Each row has a name. Each question is about the rows just above it.

[ 0.36  0.13 -0.54 -0.74  0.43 -4.68 -2.79  2.10 -0.21  6.11 -1.77 -0.22
  3.37  1.36 -2.99  1.60  1.96 -3.27  3.42  3.09 -3.07  0.25  3.50  0.14
 -4.24  0.42 -1.07 -1.53  1.18  0.34  0.46  2.16 -1.82  0.65 -0.96  3.62
  0.69 -5.56 -3.57  3.53  0.96 -0.67 -6.63 -1.04  1.36  1.02 -3.06 -0.22
  0.83  3.46  3.33  1.99] = (118)
[ 1.66  2.07  0.43  4.39 -2.33  3.11  1.85 -1.52 -1.10 -3.62  3.51 -2.63
 -0.10 -1.43  0.21 -2.23 -2.87  0.57 -1.93 -2.18  3.99  0.06 -4.74 -1.26
  6.39  0.05 -1.50  5.21 -2.93  0.55 -0.61 -2.52  0.03 -0.78 -2.67 -1.01
 -2.52  3.86  1.00 -2.00 -2.83 -0.79  4.68  2.14  0.67 -7.37  2.88 -2.31
 -2.43 -1.30  1.00 -0.04] = (54)
[ 1.66  2.07  0.43  4.39 -2.33  3.11  5.22 -1.52 -1.10 -3.62  3.51 -2.63
 -0.10 -1.43  0.21 -2.23 -2.87  0.57 -1.93 -2.18  3.99  0.06 -4.74 -1.26
  6.39  0.05 -1.50  5.21 -2.93  0.55 -0.61 -2.52  0.03 -0.78 -2.67 -1.01
 -2.52  3.86  1.00 -2.00 -2.83 -0.79  4.68  2.14  0.67 -7.37  2.88 -3.22
 -4.95 -2.79  0.62 -0.63] = (16)
[ 0.62  1.37  1.22  2.88 -0.95  3.43  1.74 -1.18 -0.61 -3.79  3.45 -1.94
 -0.57 -0.99  0.78 -1.62 -3.25  2.01 -2.38 -2.30  3.74  0.30 -5.02 -1.02
  5.20 -0.02 -0.35  4.04 -1.83  0.26 -0.53 -2.00  1.04 -0.14 -1.83 -1.02
 -1.80  3.67  1.29 -1.11 -1.68  0.04  4.61  2.39  0.23 -3.84  2.57 -1.85
 -1.48 -1.85 -0.22 -0.54] = (141)
[ 3.68 -0.84 -0.76  1.29 -3.35 -3.68 -1.52  1.67 -1.31  7.23 -2.10 -4.14
  4.33  1.90 -6.59  2.16 -0.17 -7.79  6.16  4.93 -0.53 -1.55  1.90  0.44
 -2.88  1.51 -5.49  1.77 -1.74  0.32  0.80  2.92 -4.13 -2.53 -8.24  3.95
 -1.73 -4.24 -3.99  2.53 -1.45 -4.38 -7.17 -0.30  3.70 -4.86 -3.53 -5.29
 -2.23  5.71  6.02  5.55] = (58)
[ 1.66  2.07  1.38  4.39 -2.33  3.11  1.85 -1.52 -1.10 -3.62  3.51 -2.63
 -0.10 -1.43  0.21 -2.23 -2.87  0.57 -1.93 -2.18  3.99  0.06 -4.74 -1.26
  6.39  0.05 -1.50  5.21 -2.93  0.55 -0.61 -2.52  0.03 -0.78 -2.67 -1.01
 -2.52  3.86  1.00 -2.00 -2.83 -0.79  4.68  2.14  0.67 -7.37  2.88 -2.31
 -2.43 -1.30  1.00 -0.04] = (41)
What comes right after [-3.06] in the named rows? : [-0.22]
The entry that follows [0.25]: : [3.50]
What comes right after [3.09] in the named rows? : [-3.07]
What comes right after [0.78] in the named rows? : [-1.62]
Right after [-0.84] comes : [-0.76]

[-1.93 -5.60  0.12 -2.37 -1.98 -2.11 -2.44  2.16  5.10  1.54  0.21]  (135)
[-1.31 -4.01 -0.25  4.48 -3.75  0.82  0.90 -1.57  5.16 -1.46  1.14]  (71)
[-0.99  3.28 -3.42 -1.85  1.87  1.94 -0.35 -1.01 -8.68 -0.56  0.68]  (138)
[-3.15 -2.54 -1.30 -2.04 -0.90  0.03 -2.88  0.97 -1.29  1.14  1.69]  (113)
[ 2.82  1.35  2.91  2.00  0.44 -0.85  1.97 -0.05  3.93 -0.24 -1.42]  (76)
[-0.06 -2.98 -5.08 -1.55 -1.25  0.07  1.49 -1.03 -0.92 -1.91 -1.45]  (94)
[-1.49 -0.44 -3.11 -4.00  0.88 -0.07 -1.65  0.78 -4.48  0.57  0.09]  (105)
[-1.94 -0.85 -4.07  1.31 -1.33  1.88  1.55 -2.31 -2.93 -2.32  0.22]  (124)
Right after [-0.24] comes : [-1.42]
The entry that follows [-1.93]: : [-5.60]
The entry that follows [-5.60]: : [0.12]

[ 6.89 -4.25  0.19  1.18  1.99 -1.59  2.20 -3.23  0.73  4.55  0.40  0.61
 -2.30  4.13 -2.31 -0.81 -0.25 -3.37  4.01  2.80  1.44  1.03  3.54  3.14
 -0.64 -0.07 -6.19  0.38 -2.68  2.84  7.01  0.63 -2.35  5.78 -1.76]  (25)
[ 6.70 -3.62  2.42 -2.59  0.94  2.06  3.11  0.12  3.21 -0.18  3.38 -2.67
  1.51  1.28 -4.75 -3.76 -1.67 -1.81  7.45  1.04 -3.70 -1.77  4.60  1.51
  1.45 -2.46 -6.64 -1.82  0.28  3.10 -1.21  5.27 -4.92  8.26 -1.07]  (78)
[ 6.89 -4.25  0.19  1.18  1.99 -1.59  2.20 -4.76  0.73  4.55  0.40  0.61
  6.58  3.07 -2.31 -0.81 -1.43 -3.37  4.01  2.80  1.44  1.03  3.54  3.14
 -1.43 -0.07 -6.19  0.38  1.68  2.84  7.01  0.63 -2.35  5.78 -1.76]  (11)
Right after [-2.67] comes : [1.51]
The entry that follows [-4.75]: : [-3.76]
The row with [ 6.70 -3.62  2.42 -2.59  0.94  2.06  3.11  0.12  3.21 -0.18  3.38 -2.67
  1.51  1.28 -4.75 -3.76 -1.67 -1.81  7.45  1.04 -3.70 -1.77  4.60  1.51
  1.45 -2.46 -6.64 -1.82  0.28  3.10 -1.21  5.27 -4.92  8.26 -1.07] is : (78)
Right after [6.70] comes : [-3.62]

